Each row below holds a small network's activations on one record, seen along a few directions.
Each row is followed by the record's values for the fields Vugu, Kufe, Rofud, Sipes, Zeti, Fima, Sasa.
The largest differences between rows may come from other fields.
In the rows, 500 means zero.
Random noise pushes rows far along 6 fixed directions. That doesn't count. These rows show it; they differ only by the noise:
[720 612 451 443 694 399 501 373 434 509 526 527 564 563 647 293 492 605
 348 471 466 536 670 534 561 478 506]
[534 507 321 567 487 496 641 284 550 600 687 466 456 452 724 439 428 572
 388 313 447 413 611 833 559 464 512]
[454 227 361 794 509 582 636 386 560 546 504 586 258 375 522 602 405 663
 642 626 451 731 716 724 420 420 418]
[714 561 550 457 683 380 474 388 404 457 478 525 545 535 629 382 492 594
 432 578 476 604 697 493 482 419 486]
[475 409 314 876 674 548 614 707 394 563 482 802 467 554 380 525 463 628
 520 593 506 576 525 656 462 453 522]
[449 478 284 742 651 391 617 399 599 462 538 425 340 447 803 535 355 479
 585 640 363 542 563 792 599 531 614]
[526 355 396 666 519 526 616 358 516 558 563 561 374 418 586 530 439 638
 522 516 465 616 689 722 449 406 444]
[506 608 574 694 573 501 477 709 298 430 497 609 638 622 443 574 431 433
 568 522 547 383 427 593 412 449 586]

[557 474 309 537 460 550 387 361 567 407 540 486 431 521 670 401 456 517
 581 583 378 669 592 404 535 638 516]  <Vugu:u5 Kufe:n2 Rofud:e2 Sipes:l1 Zeti:p2 Fima:d1 Sasa:m1>
[461 594 486 414 481 527 555 521 491 587 620 488 603 531 475 446 575 478
 350 199 636 300 462 649 595 540 532]  <Vugu:u6 Kufe:n1 Rofud:e1 Sipes:l2 Zeti:p1 Fima:d1 Sasa:m2>
[510 560 417 438 405 576 525 510 426 614 646 623 643 578 457 450 553 537
 370 273 591 328 437 503 390 476 495]  <Vugu:u4 Kufe:n6 Rofud:e1 Sipes:l2 Zeti:p2 Fima:d1 Sasa:m1>
[310 192 578 722 341 662 595 455 596 481 404 470 329 313 346 768 428 554
 768 621 585 624 573 618 393 422 368]  <Vugu:u5 Kufe:n3 Rofud:e2 Sipes:l2 Zeti:p2 Fima:d1 Sasa:m1>
[417 310 274 774 635 409 700 638 504 667 501 750 435 409 586 641 574 619
 452 600 455 541 474 820 504 402 552]  <Vugu:u1 Kufe:n2 Rofud:e1 Sipes:l2 Zeti:p1 Fima:d1 Sasa:m2>
[709 745 365 365 669 377 364 443 463 473 548 470 639 612 794 131 476 510
 376 424 376 433 483 401 600 614 670]  <Vugu:u1 Kufe:n6 Rofud:e1 Sipes:l2 Zeti:p1 Fima:d1 Sasa:m1>
[316 455 410 787 477 582 636 685 446 623 510 634 516 514 410 628 436 406
 514 470 551 314 310 800 506 432 542]  <Vugu:u3 Kufe:n3 Rofud:e2 Sipes:l2 Zeti:p2 Fima:d2 Sasa:m2>
[661 725 639 500 825 294 429 727 380 360 343 520 636 606 529 494 535 425
 478 739 493 469 387 339 529 469 598]  <Vugu:u5 Kufe:n4 Rofud:e1 Sipes:l2 Zeti:p2 Fima:d2 Sasa:m1>
[312 204 369 621 239 619 611 375 634 588 652 585 289 336 520 712 506 657
 516 432 434 541 569 732 380 369 413]  <Vugu:u6 Kufe:n6 Rofud:e2 Sipes:l2 Zeti:p1 Fima:d1 Sasa:m2>
[481 753 460 479 630 434 446 585 484 425 485 421 583 599 646 429 422 388
 408 469 496 361 362 457 638 603 616]  <Vugu:u6 Kufe:n4 Rofud:e2 Sipes:l2 Zeti:p2 Fima:d2 Sasa:m2>
[445 560 600 477 366 515 466 667 364 508 482 643 571 574 348 621 566 463
 450 457 554 417 393 399 398 438 496]  <Vugu:u3 Kufe:n6 Rofud:e2 Sipes:l1 Zeti:p2 Fima:d2 Sasa:m2>
[531 374 390 567 647 296 639 475 509 581 453 679 430 405 597 599 574 641
 400 657 474 600 593 643 534 281 491]  <Vugu:u1 Kufe:n2 Rofud:e2 Sipes:l2 Zeti:p2 Fima:d2 Sasa:m2>
[714 571 512 299 485 598 461 314 464 569 593 434 572 489 506 286 482 559
 408 378 502 431 651 458 486 466 486]  <Vugu:u4 Kufe:n4 Rofud:e1 Sipes:l1 Zeti:p1 Fima:d1 Sasa:m2>
[463 512 716 366 405 522 430 539 496 366 446 381 532 516 465 552 458 399
 559 521 569 440 445 369 479 587 487]  <Vugu:u2 Kufe:n5 Rofud:e2 Sipes:l1 Zeti:p1 Fima:d1 Sasa:m1>
[553 550 519 477 487 493 431 644 373 590 485 700 644 603 397 515 636 573
 389 439 570 524 450 415 439 446 460]  <Vugu:u1 Kufe:n2 Rofud:e1 Sipes:l2 Zeti:p2 Fima:d2 Sasa:m2>
[442 516 740 446 281 557 427 513 473 347 512 415 556 457 505 715 503 423
 631 541 501 505 484 383 335 380 448]  <Vugu:u5 Kufe:n4 Rofud:e2 Sipes:l1 Zeti:p2 Fima:d1 Sasa:m1>
[355 675 299 662 434 674 567 773 413 610 615 593 647 721 290 450 491 445
 376 184 558 174 174 490 625 695 601]  <Vugu:u2 Kufe:n3 Rofud:e1 Sipes:l2 Zeti:p1 Fima:d2 Sasa:m1>
[321 503 677 472 336 418 522 348 580 371 584 217 381 400 788 763 438 217
 730 588 453 398 409 682 458 430 546]  <Vugu:u2 Kufe:n1 Rofud:e1 Sipes:l1 Zeti:p2 Fima:d2 Sasa:m1>
[432 549 593 464 459 450 476 532 580 440 387 368 419 457 549 648 464 403
 634 568 476 437 431 537 548 571 568]  <Vugu:u1 Kufe:n6 Rofud:e1 Sipes:l1 Zeti:p2 Fima:d2 Sasa:m2>
[532 433 604 426 420 574 458 311 611 427 394 350 358 407 535 516 423 481
 627 613 472 694 633 417 519 501 440]  <Vugu:u1 Kufe:n4 Rofud:e2 Sipes:l1 Zeti:p2 Fima:d2 Sasa:m2>
[350 325 465 715 347 673 561 553 512 582 504 515 415 443 321 583 407 540
 679 480 585 518 456 571 460 546 454]  <Vugu:u3 Kufe:n3 Rofud:e1 Sipes:l2 Zeti:p1 Fima:d2 Sasa:m1>
[519 468 627 396 318 561 443 434 450 532 608 586 572 424 410 551 510 553
 501 468 567 534 545 502 300 380 375]  <Vugu:u4 Kufe:n5 Rofud:e2 Sipes:l1 Zeti:p2 Fima:d2 Sasa:m2>
[559 475 669 301 339 609 375 392 525 454 481 323 458 486 451 440 483 516
 536 434 567 532 537 330 422 614 357]  <Vugu:u2 Kufe:n5 Rofud:e1 Sipes:l2 Zeti:p1 Fima:d2 Sasa:m1>
[661 600 599 463 528 367 472 386 308 466 610 467 667 485 679 539 447 448
 512 530 440 437 606 629 266 263 508]  <Vugu:u4 Kufe:n3 Rofud:e2 Sipes:l2 Zeti:p2 Fima:d2 Sasa:m1>
[567 453 352 329 292 633 607 163 597 718 796 491 492 466 580 389 552 693
 237  96 531 391 598 677 587 445 396]  <Vugu:u6 Kufe:n3 Rofud:e1 Sipes:l2 Zeti:p1 Fima:d2 Sasa:m2>
[659 614 226 539 698 463 423 373 533 476 513 495 442 554 742 208 475 541
 461 564 326 572 529 397 657 660 621]  <Vugu:u5 Kufe:n2 Rofud:e1 Sipes:l1 Zeti:p1 Fima:d2 Sasa:m1>
[485 538 452 519 452 623 469 463 474 522 548 451 586 547 448 392 485 505
 507 413 537 443 473 414 469 570 532]  <Vugu:u4 Kufe:n3 Rofud:e1 Sipes:l2 Zeti:p1 Fima:d1 Sasa:m1>
[624 341 431 366 494 513 491 347 528 597 469 543 413 473 486 374 540 695
 497 538 417 733 692 354 521 498 359]  <Vugu:u3 Kufe:n2 Rofud:e1 Sipes:l1 Zeti:p1 Fima:d2 Sasa:m1>
[335 411 567 523 236 677 469 297 657 428 566 176 328 394 603 507 342 315
 809 420 440 486 505 608 524 639 537]  <Vugu:u3 Kufe:n1 Rofud:e1 Sipes:l1 Zeti:p1 Fima:d1 Sasa:m1>
[623 515 698 304 457 496 543 323 453 532 552 426 602 465 539 502 490 524
 465 415 613 451 637 508 374 340 456]  <Vugu:u4 Kufe:n4 Rofud:e1 Sipes:l2 Zeti:p2 Fima:d1 Sasa:m1>
[552 618 704 348 392 537 303 370 577 414 447 148 526 549 510 377 344 359
 686 468 469 481 518 341 593 678 506]  <Vugu:u3 Kufe:n3 Rofud:e1 Sipes:l2 Zeti:p2 Fima:d2 Sasa:m1>
[466 551 582 626 536 546 461 712 418 455 370 465 589 576 386 532 405 389
 675 478 506 322 359 519 506 574 623]  <Vugu:u1 Kufe:n2 Rofud:e1 Sipes:l2 Zeti:p1 Fima:d1 Sasa:m1>
[792 508 536 436 849 473 486 546 342 604 303 702 544 620 272 213 577 734
 333 549 561 688 718 184 534 485 396]  <Vugu:u2 Kufe:n3 Rofud:e1 Sipes:l2 Zeti:p2 Fima:d2 Sasa:m1>
[486 368 636 588 421 648 345 359 527 372 372 326 354 422 424 518 366 488
 889 807 443 746 608 357 385 569 467]  <Vugu:u4 Kufe:n3 Rofud:e1 Sipes:l1 Zeti:p1 Fima:d2 Sasa:m2>
[556 520 630 399 333 478 559 350 466 496 627 398 546 431 646 516 436 448
 477 429 520 374 503 652 464 384 500]  <Vugu:u3 Kufe:n4 Rofud:e2 Sipes:l1 Zeti:p1 Fima:d2 Sasa:m1>
[456 453 414 474 679 390 607 430 635 509 408 335 375 392 605 526 460 444
 543 516 491 522 535 618 675 529 567]  <Vugu:u1 Kufe:n1 Rofud:e1 Sipes:l2 Zeti:p1 Fima:d1 Sasa:m2>
[245 312 531 728 396 651 541 642 527 419 419 498 352 447 338 770 486 438
 809 622 532 581 407 560 400 442 502]  <Vugu:u5 Kufe:n1 Rofud:e1 Sipes:l2 Zeti:p1 Fima:d1 Sasa:m2>
[414 665 570 709 720 478 476 881 377 468 349 595 656 604 312 487 441 295
 572 462 551 324 299 558 575 559 679]  <Vugu:u1 Kufe:n1 Rofud:e2 Sipes:l2 Zeti:p2 Fima:d1 Sasa:m2>
[535 588 434 543 560 528 530 463 554 570 456 414 519 510 466 384 440 511
 429 359 479 448 519 641 647 636 531]  <Vugu:u1 Kufe:n3 Rofud:e2 Sipes:l2 Zeti:p2 Fima:d2 Sasa:m2>
[484 446 514 476 425 503 556 440 515 574 519 510 505 458 478 536 560 569
 410 473 569 552 571 508 493 502 346]  <Vugu:u2 Kufe:n3 Rofud:e2 Sipes:l2 Zeti:p2 Fima:d2 Sasa:m1>
[528 492 502 611 529 432 437 613 395 484 498 539 556 565 535 480 479 510
 587 591 457 537 540 475 442 480 599]  <Vugu:u3 Kufe:n2 Rofud:e1 Sipes:l2 Zeti:p1 Fima:d1 Sasa:m1>
[407 481 376 479 541 438 608 542 592 554 555 513 473 528 649 557 632 534
 303 525 485 531 411 513 587 568 490]  <Vugu:u2 Kufe:n4 Rofud:e1 Sipes:l2 Zeti:p1 Fima:d1 Sasa:m1>
[635 692 723 178 534 318 445 343 445 409 498 358 634 533 682 453 548 431
 352 489 544 484 564 426 443 452 557]  <Vugu:u4 Kufe:n5 Rofud:e2 Sipes:l2 Zeti:p1 Fima:d2 Sasa:m2>
[589 629 488 523 627 507 437 626 469 508 445 513 588 555 481 382 510 500
 452 518 466 476 466 420 524 485 552]  <Vugu:u1 Kufe:n4 Rofud:e1 Sipes:l2 Zeti:p2 Fima:d1 Sasa:m2>
[669 573 861 329 448 392 364 474 276 492 514 571 733 509 415 557 618 545
 486 529 587 479 578 348 222 238 413]  <Vugu:u4 Kufe:n2 Rofud:e1 Sipes:l2 Zeti:p2 Fima:d2 Sasa:m1>
[496 325 425 504 216 772 482 541 555 619 575 583 451 479 254 529 560 637
 468 325 559 565 524 504 410 522 371]  <Vugu:u1 Kufe:n5 Rofud:e1 Sipes:l2 Zeti:p1 Fima:d1 Sasa:m2>

Here are new rows. What are their fields?
[409 435 485 627 656 428 604 586 423 502 434 614 537 461 481 664 469 463
 561 697 520 506 429 625 473 429 553]  <Vugu:u4 Kufe:n3 Rofud:e2 Sipes:l1 Zeti:p1 Fima:d2 Sasa:m2>
[416 453 291 646 516 476 471 563 564 409 471 471 368 500 655 572 438 462
 640 680 405 545 408 517 515 540 651]  <Vugu:u1 Kufe:n6 Rofud:e1 Sipes:l2 Zeti:p1 Fima:d1 Sasa:m2>
[441 539 467 725 449 655 364 659 495 469 400 456 464 565 344 484 367 382
 710 514 495 418 340 473 542 657 588]  <Vugu:u1 Kufe:n2 Rofud:e1 Sipes:l2 Zeti:p2 Fima:d2 Sasa:m2>
[620 341 390 479 596 407 673 276 467 647 627 641 467 339 672 503 535 671
 330 560 465 592 673 763 372 209 400]  <Vugu:u4 Kufe:n4 Rofud:e2 Sipes:l2 Zeti:p1 Fima:d2 Sasa:m2>
[513 476 368 429 468 495 598 189 672 535 583 317 370 360 595 351 455 515
 495 405 393 530 618 603 594 572 453]  <Vugu:u4 Kufe:n1 Rofud:e2 Sipes:l1 Zeti:p1 Fima:d2 Sasa:m1>
[588 720 331 422 719 328 550 633 453 540 436 578 633 679 583 327 562 465
 298 474 419 408 428 438 717 653 594]  <Vugu:u3 Kufe:n2 Rofud:e2 Sipes:l1 Zeti:p2 Fima:d2 Sasa:m1>
[342 245 172 837 469 844 585 552 641 665 479 693 300 461 191 379 359 696
 620 480 473 735 584 519 518 640 429]  <Vugu:u4 Kufe:n4 Rofud:e2 Sipes:l2 Zeti:p2 Fima:d1 Sasa:m2>
[485 486 381 542 592 510 570 486 548 587 549 556 516 498 557 435 480 534
 438 485 517 540 506 499 516 510 539]  <Vugu:u4 Kufe:n4 Rofud:e1 Sipes:l2 Zeti:p2 Fima:d1 Sasa:m1>
[368 644 401 477 468 462 525 667 552 529 648 542 621 628 591 506 487 364
 325 312 450 268 250 563 598 606 583]  <Vugu:u2 Kufe:n5 Rofud:e2 Sipes:l2 Zeti:p2 Fima:d1 Sasa:m1>
[673 448 428 277 589 424 590 338 536 587 569 580 463 492 632 340 660 760
 247 548 452 664 685 358 566 424 385]  <Vugu:u2 Kufe:n4 Rofud:e1 Sipes:l1 Zeti:p1 Fima:d1 Sasa:m1>
[528 427 420 553 473 471 596 563 408 658 614 718 551 496 552 540 676 620
 319 469 449 454 531 592 412 378 438]  <Vugu:u2 Kufe:n2 Rofud:e1 Sipes:l1 Zeti:p1 Fima:d1 Sasa:m1>
[616 679 548 291 566 226 496 457 511 457 592 489 605 465 837 557 628 450
 288 584 481 422 438 504 539 349 607]  <Vugu:u1 Kufe:n5 Rofud:e1 Sipes:l1 Zeti:p2 Fima:d1 Sasa:m2>
[586 426 373 611 454 547 627 407 387 707 773 721 644 461 527 418 539 649
 348 336 547 369 537 734 377 291 507]  <Vugu:u4 Kufe:n3 Rofud:e1 Sipes:l2 Zeti:p1 Fima:d1 Sasa:m1>
[505 442 573 373 457 467 492 382 505 439 500 402 497 415 552 553 536 494
 560 483 516 584 632 565 468 415 435]  <Vugu:u5 Kufe:n1 Rofud:e2 Sipes:l2 Zeti:p1 Fima:d1 Sasa:m2>
[682 701 607 328 656 431 344 478 414 478 422 461 629 606 502 301 560 522
 403 482 525 414 516 343 563 523 476]  <Vugu:u6 Kufe:n2 Rofud:e1 Sipes:l2 Zeti:p2 Fima:d2 Sasa:m2>
[468 496 473 522 358 476 503 377 525 533 675 476 536 463 690 601 462 421
 579 463 408 422 506 587 398 423 545]  <Vugu:u4 Kufe:n2 Rofud:e1 Sipes:l1 Zeti:p2 Fima:d1 Sasa:m1>
[488 601 699 437 572 387 489 640 301 449 519 536 664 553 507 603 589 318
 409 470 535 293 364 572 412 333 549]  <Vugu:u2 Kufe:n1 Rofud:e2 Sipes:l2 Zeti:p1 Fima:d1 Sasa:m2>
[502 584 583 421 433 348 617 592 324 573 769 665 728 516 701 719 686 559
 224 377 509 285 389 647 318 122 526]  <Vugu:u6 Kufe:n4 Rofud:e1 Sipes:l2 Zeti:p1 Fima:d1 Sasa:m1>
[456 557 372 767 687 450 590 718 410 572 483 718 557 499 426 462 507 447
 458 509 557 381 359 733 552 412 596]  <Vugu:u1 Kufe:n1 Rofud:e2 Sipes:l2 Zeti:p2 Fima:d2 Sasa:m2>
[431 729 474 472 507 410 394 559 584 328 395 312 531 602 655 461 404 292
 576 535 462 372 284 386 647 729 648]  <Vugu:u1 Kufe:n6 Rofud:e2 Sipes:l2 Zeti:p2 Fima:d2 Sasa:m1>
[688 481 665 276 515 468 433 161 567 507 451 316 514 432 521 340 481 580
 473 515 489 623 786 417 501 449 403]  <Vugu:u4 Kufe:n3 Rofud:e2 Sipes:l2 Zeti:p2 Fima:d1 Sasa:m2>
[507 523 463 448 441 515 493 463 513 509 545 430 532 482 595 458 516 458
 572 410 505 519 530 549 491 489 486]  <Vugu:u1 Kufe:n1 Rofud:e1 Sipes:l2 Zeti:p2 Fima:d1 Sasa:m1>
[579 764 728 239 406 426 483 410 424 418 648 321 761 545 623 456 552 281
 358 179 536 124 369 607 556 446 593]  <Vugu:u5 Kufe:n1 Rofud:e2 Sipes:l1 Zeti:p1 Fima:d1 Sasa:m1>
